Each row below holds a small network's activations on one input, seen along a few directions.
In each table, some parts of the input vary, and every possible input appears once, in random order.
A made-up example of a description, with smaller parts first: one of 6 places along a line, together with either a single point or one of 11 places around a ring or (one of 3 separate values, together with one of 5 places around a ring).
Shared parts are said once, and a part with two or three values counts as separate values.
(in the rows, 128 means zero)

Other details of the inputs shift rows strongly along three fixed directions, in all tables alike. That doesn't count.

Rows:
row 1: [132 105 120  62 147 134 175 171 182  69 152 115  88 116]
row 2: [ 78 163 117 153 184 144 202 193 108 131  96 133 113 124]
row 3: [132 106 112  84 136 146 173 156 162 138 100  90  85 104]
row 4: [163 114 143 120  88 114  54  81 131 132 139 110 143 143]
row 5: [154 210 132 190 152 173 159 114 149 113 112 161 116 120]
row 6: [123  98  97  75 136 134 164 170 177 158 116 116 141 106]
row 7: [127  97 115  95 119 152 161 184 178 141 124 101 121 102]
row 8: [105  64 114  84 112  94 105 142  71 124 103  91 103 128]
row 9: [ 92  44 133  96 113 105 112 149  83 140 124 101 111 143]
row 10: [ 99  64 121  83 117  89 103 150  78 138 113  93 112 142]
row 11: [128 119  96  78 125 127 168 157 166 136  94  86 111  92]
row 12: [113 151 146 198 133 104 102 103  70 133 146 159 177 139]
row 13: [154  99 137 119  93  96  75  65 130 161 152 128 154 142]
row 14: [200 154 140 125 106 157 139  81 209 142 128 112  95 110]
row 15: [162  91 156 131  85 129  68  80 133 137 148 132 124 154]
row 16: [134 105 106  78 139 158 163 161 163 130  97  99  88 108]
row 17: [145 210 145 194 153 156 167 118 155 135 124 154 123 130]
row 18: [121  95 116  78 134 158 169 167 171 151 113 113 107 119]
row 19: [147 223 122 179 146 162 152 113 149 114 109 152 145 104]
row 20: [126  86 118  86 145 140 180 165 172 167 125 111 112 113]
row 21: [113 173 123 181 130 116  87  90  61 103 111 156 148 141]
row 22: [122 119 107  35 151 125 175 157 174  82 143 123  97 115]
row 23: [ 89  70 113  54 127  77 101 145  96  59 150 114 118 135]
row 24: [ 60 119 116 169 145  95 128 182  19  90  97 115 141 118]
row 25: [113 171 147 195 128 105  94 103  68 118 130 141 159 144]
row 26: [ 79 142 111 151 191 156 200 198 112 139 109 160 134 123]
row 27: [169 101 153 131  94 125  60  83 132 131 142 119 114 159]
row 28: [193 159 135 120 106 162 120 100 219 148 141 113 120 118]
row 29: [ 79 152 101 139 186 145 199 197 108 143 104 163 145 118]
row 30: [ 47 122 113 158 153  86 129 180  25 112  99 125 146 140]
row 31: [129 215 134 168 148 152 176 101 145 155 123 172 143 126]
row 32: [163  95 143 124  92 113  62  81 134 146 155 129 161 138]
row 33: [150 217 131 197 142 158 163 114 149 120 123 143 127 104]
row 34: [165 108 152 138  85 110  64  82 131 137 153 101 125 142]
row 35: [107  36 123 110 114 107  94 174  94 132 141 105 136 130]
row 36: [108 160 144 190 122 121  92 106  70 117 134 162 172 144]
row 37: [125 216 127 174 142 145 172 103 153 149 122 164 158 119]
row 38: [160  92 161 137  82 117  78  75 131 145 152 123 121 149]
row 39: [193 167 120  93 113 161 129  73 201 148 116 128 108 114]
row 40: [160 115 138 104  97 116  61  69 122 144 134 126 124 158]
row 41: [128 112 115  64 142 131 167 176 184  69 159 107 100 102]
row 42: [128 105 113  78 143 153 161 170 171 145 106 101  97 123]
row 43: [110 153 141 182 142 106 109  91  61 145 140 175 158 154]
row 44: [133 213 138 184 139 149 169 114 154 142 128 156 162 110]
row 45: [ 96  67 124  65 124  82  98 156  97  52 157 106 123 126]
row 46: [105 161 139 175 131 123  99  94  61 130 128 177 153 159]
row 47: [185 150 143 126  95 154 139  92 218 162 151 116 127 109]
row 48: [ 86 139 121 171 180 141 208 206 116 136 115 149 131 113]
row 49: [ 65 111 113 177 148 116 118 193  23  82 103 123 128 125]
row 50: [100 163 133 180 125 116  95  96  69 124 127 169 168 152]
row 51: [184 162 138  74 133 151 145  70 218  91 173 142  96 134]
row 52: [106  37 128 116 111  95 105 169  92 139 144  96 133 126]
row 53: [156 117 132 110  91 109  56  71 130 139 133 118 139 151]
row 54: [169  81 153 134  98 124  68  82 135 146 157 139 131 153]
Description of these inputs: one of 6 places around a ring, together with either a single point or (one of 2 separate values, together with one of 4 places along a line).
Question: The inputs of row 22 and row 23 match in every part but the place on the ring of 6. If row 10 is changed in the same way as row 22 into row 23, which row does it become?
Answer: row 30
Question: Which other rows does row 52 become when the place on the ring of 6 takes its other values? List them by row number.
Answer: row 12, row 13, row 20, row 43, row 48
Question: Start at row 26 and move only the place on the line of 4, one step at a time. The first step leads to row 18. Which rows follow, in order?
Answer: row 42, row 16
Question: Which other rows does row 16 become when the choice among 2 separate values takes its other values? List them by row number.
Answer: row 3

Rows:
row 55: [124 178 121 120 171 154 193 158 175  85 147 155 115 115]
row 56: [114 192 135 194 149 140 121 114  87 125 115 163 144 146]
row 57: [ 77 100 122 145 131 109 102 165  45 108 107 121 134 141]
row 58: [150  63 113  41 107 123 130 131 180 165 125  91 113 117]
row 59: [135  90 135  73 104  87  68  79 107  90 160 125 121 152]
row 60: [193 144 137 106 113 166 147  94 232 156 152 132 122 111]
row 61: [114 190 143 203 142 132 133 111  86 118 124 154 138 136]
row 62: [190 145 141 108 113 162 146  96 236 162 150 131 122 120]
row 63: [144  89 143  92  99  94  66  82 106  78 155 107  99 146]
row 64: [186 172 144 161  98 137  71  44 148 131 142 145 144 135]
row 65: [ 73  91 119 136 140  96 117 152  44 123 115 139 142 142]
row 66: [138  74 135  98  91  97  67  82 102 140 143 119 136 144]
row 67: [120 189 137 206 144 127 131 111  87 111 126 154 143 126]
row 68: [149  74 143 117  91 104  67  87 100 136 136 102 110 145]
row 69: [ 68  98 123 134 136  94 115 156  46 121 120 132 147 143]
row 70: [194 160 138 108 110 158 146  87 225 165 132 109 106 115]
row 71: [127 193 109 114 166 158 183 151 168  82 119 142 111 110]
row 72: [ 88  74 113  93 152 131 175 218 132 136 118 105 116 119]
row 73: [123 167 125 142 158 162 194 168 175 137 130 144 133 110]
row 74: [147  64 144 117  91 102  62 100 113 125 161 117 137 142]
row 75: [ 80  90  98  79 144 112 175 208 128 134 107  98 134 104]
row 76: [ 94  85  97  87 148 138 166 209 121 132  89  97 109 109]
row 77: [135  78 139  98  95  94  66  85 105 149 142 116 135 156]
row 78: [144  78 137 109  86 109  55  94 106 133 127 107 124 151]
row 79: [130 176 117 145 153 160 196 155 163 134 108 129 116  97]
row 80: [129 179 108 137 154 169 185 159 165 133 100 136 125 100]
row 81: [110 189 129 187 149 121 132 106  89 123 131 172 165 131]
row 82: [194 141 137 108 115 165 148  94 233 159 148 135 120 115]
row 83: [ 80  80 132 151 144 108 114 167  49 116 132 138 134 148]
row 84: [157  73 113  52  92 128 113 146 188 143 119  70 113 108]
row 85: [115 188 143 204 144 130 134 110  87 122 121 157 135 141]
row 86: [182 173 157 169  95 125  82  43 150 135 151 133 137 137]
row 87: [ 80  85 100  78 147 118 179 204 126 142 101 105 124 114]
row 88: [118 186 130 196 147 142 123 111  86 119 112 169 143 139]
row 89: [113 180 145 203 148 129 129 123  99 115 148 170 160 139]
row 90: [ 95  81 105  97 143 128 178 205 121 129  95  92 100 104]
Question: The inputs of row 58 and row 83 match in every part but one. If row 77 is changed in the same way as row 58 into row 83, which row does it become?
Answer: row 72
Question: What do these inputs look like to the network?
Answer: one of 4 separate values, together with either a single point or (one of 2 separate values, together with one of 4 places along a line)
Question: Which other rows does row 58 become when the place on the line of 4 takes its other values? List them by row number.
Answer: row 65, row 66, row 81
Question: Which other rows agree with row 78 in the choice among 4 separate values? List them by row number.
Answer: row 56, row 57, row 64, row 71, row 76, row 80, row 84, row 88
Question: Which other rows does row 59 become when the choice among 4 separate values takes its other values? List them by row number.
Answer: row 55, row 63, row 71
Question: Which other rows does row 57 become when the choice among 4 separate values takes its other values? List them by row number.
Answer: row 61, row 69, row 73

Rows:
row 91: [141  40 113  40 115 134 106 159 161 145 133 105 117 131]
row 92: [211 172 158 130  83 151  60  28 204 175 141 138 129 162]
row 93: [153 151 156 130 107 113  38  48  94  72 160 152 121 184]
row 94: [184 241 145 205 143 184 176  87 200 152 123 143 118 110]
row 95: [116 125  99  79 170 144 222 178 178 156 120 133 124  94]
row 96: [141 169 106 103 147 179 178 167 198 153  82 106 109 104]
row 97: [142  41  98  46 107 136 108 152 156 127 113 100 111 120]
row 98: [126 129  91  91 148 150 202 194 196 123 110 117 139  71]
row 99: [144  93 125  44 100 101 108 132 179  85 157  84 111 120]
row 100: [117  74 128  75 118 136 112 157 146 152 124 112 124 145]
row 101: [ 90 133 132 188 174 136 168 179  82 115 140 165 135 127]
row 102: [169 226 120 162 156 163 187  67 189 144 127 185 140 102]
row 103: [157  75 104  63  96 144  98 129 157 134 105  92 103 118]
row 104: [ 42 160 133 205 163 107 143 181  38 111 130 165 181 143]
row 105: [135 116 107 114 159 168 213 192 186 126 112 122 104  80]
row 106: [ 38  81 125 132 153  89 148 181  26 131 115 135 143 147]
row 107: [175 238 121 162 143 165 181  66 182 150 113 166 130  96]
row 108: [128 114 126  62 125 101 131 105 141  96 145 111  95 134]
row 109: [133 209 113 174 141 151 165 134 144 118 114 146 153  91]
row 110: [127 116 144 148 101  88  64  62  57 141 121 117 130 153]
row 111: [123 113 153 146  99  82  68  68  65 154 133 131 137 167]
row 112: [170 110 174 129  94 102  47  46 118  77 184 124  96 163]
row 113: [137 191 147 204 111 114  76  71  91 123 131 138 165 140]
row 114: [132  32 138  77 101 125 129 162 161 155 145  84 103 129]
row 115: [ 68  54 116 100 114  82 114 208  77 132 112  78 139 130]
row 116: [179  95 156 157  75 117  45  51  97 122 148 119 113 139]
row 117: [ 64 154 141 229 164 118 151 180  34 120 113 151 133 152]
row 118: [ 41 132 115 188 176 101 147 201  26  96 133 166 178 131]
Question: The inputs of row 102 and row 98 match in every part but one. If row 107 is changed in the same way as row 102 into row 98, which row does it become?
Answer: row 109
Question: What do these inputs look like to the network?
Answer: one of 4 separate values, together with either a single point or one of 6 places around a ring
Question: Which other rows agree with row 92 in the choice among 4 separate values? List them by row number.
Answer: row 91, row 93, row 96, row 97, row 100, row 103
